Each row below holds a small network's activations on one input, seen along a few directions.
In each table, some parts of the input vary, and every possible input appears once, in random order.
A made-up example of a description, with smaller parts first: one of 2 separate values, together with either a single point or one of 9 places around a ring or (one of 4 places along a line, together with one of 8 places around a ring).
Shared parts are said once, and a part with two or three values counts as separate values.
(in the rows, 128 means zero)

Other details of the inputs shift rows strongly along three fixed directions, in all tables alike. That doesn't count.

Table:
r1: [ 88 118 145 111 132 120 137 156 107 123 108 134 170 122]
r2: [100 166 123 110 167 114 185 124 146 146 178 136 149 148]
r3: [155 127 121 139 106 136  84 117 133 123 120 129  89 120]
r4: [ 94  95 166 126 127 119 116 160  84 102 114 131 164 134]
r5: [ 96 143 133  99 133 121 149 143 144 139 130 128 166 105]
r6: [143 176  94 117 122 120 117  95 191 159 148 114 101 108]
r7: [162  85 103 113  60 145  41  98 165 125  62 118 133  84]
r8: [102 129 143 115 129 113 125 148 124 135 126 131 157 125]
r9: [210  81  91 197 173 148 171  43 113 110 196 104  27 194]
r10: [152 123 125 141 101 143  96 141 125 115  95 130 115 111]
r11: [105 130 152 114 130 125 133 139 116 124 125 129 152 125]
r12: [136 122 125 148 152 133 162 119 100 127 137 128 100 149]
r13: [149 126 116 145 114 137 103 133 131 112 115 123 110 122]
r14: [135 121 134 139 101 130  75 139 124 100 103 124 129 125]
r15: [105 167 120 106 157 125 189 119 145 155 147 130 142 129]
r16: [111 107 140 134 147 123 151 156  92 121 136 143 142 141]
r17: [144 132 125 147 132 130 118 100 116 118 133 118  88 149]
r18: [139 189 103 117 141 135 164 107 177 150 153 123 119 124]
r19: [121 163 105  99  99 124  93 111 183 143 107 118 133  88]
r20: [133 125 125 146 152 124 144 123 112 121 160 131 103 156]
r21: [128 113 134 141 134 120 123 138 109 127 131 126 119 137]
r22: [170 102  95 128  96 144  95  96 173 138 123 129 110 115]
r23: [112 161 120  98 115 121 116 120 173 141 129 120 147  96]
r24: [104  94 153 128 126 124 126 161  90 110 110 133 156 122]
r25: [137 115 125 137 105 136  99 151 122 111  97 130 132 110]
r26: [110 115 163 136 138 114 127 142  88 120 134 132 142 157]
r27: [134  32 163 155 126 122 118 145  58 103 118 135 156 182]
r28: [149 128 129 150 133 127 119 114 117 132 141 121  88 145]
r29: [139 153 111 122 117 133 115 103 153 139 119 119 102 113]
r30: [117  99 143 125 102 126  80 161 107 111  96 139 144 110]
r31: [152 124 118 147 135 137 134 123 116 130 139 134  89 134]
r32: [ 97 140 128  76 145 128 200 137 176 149 136 144 230 121]
r33: [100 181 135 109 165 122 197 129 144 142 165 133 165 152]
r34: [129 120 124 149 152 125 144 114 105 116 144 121 101 157]
r35: [124 118 148 124 100 126  77 142 117 115 106 138 135 120]
r36: [101 112 168 130 142 120 137 142  83 107 134 130 152 153]
r37: [132 134 127 115 101 134  94 138 143 135 106 137 128  98]
r38: [113 145 131 128 150 125 160 140 126 122 145 129 148 146]
r39: [147 120 125 138 115 138 114 123 125 125 116 123 101 111]
r40: [119 153 102 102 114 129 128 126 168 150 108 126 138  85]
r41: [150 127 124 145 132 137 128 110 122 124 138 119  88 131]
r42: [139 143 118 136 150 127 167 120 130 153 152 128 104 137]
r43: [125 114 148 144 145 123 143 139  91 129 138 131 119 153]
r44: [111 133 148 120 124 132 134 158 114 119 109 137 164 126]
r45: [140 162  93 114 121 125 133 116 182 165 134 122 114  92]
Description of these inputs: one of 5 separate values, together with either a single point or (one of 2 separate values, together with one of 4 places along a line).
Changing only the choice among 5 separate values turns r43 into r41. The same change can be made to r42. Which row results? -> r39
Changing only the choice among 5 separate values turns r35 into r33. The same change can be made to r30. Which row results? -> r13
Start at r24 and move only the place on the line of 4, one step at a time. The first step leads to r5. Which rows follow, in order? -> r4, r23
Which other rows does r7 become when the choice among 5 separate values takes its other values? List them by row number. -> r9, r22, r27, r32
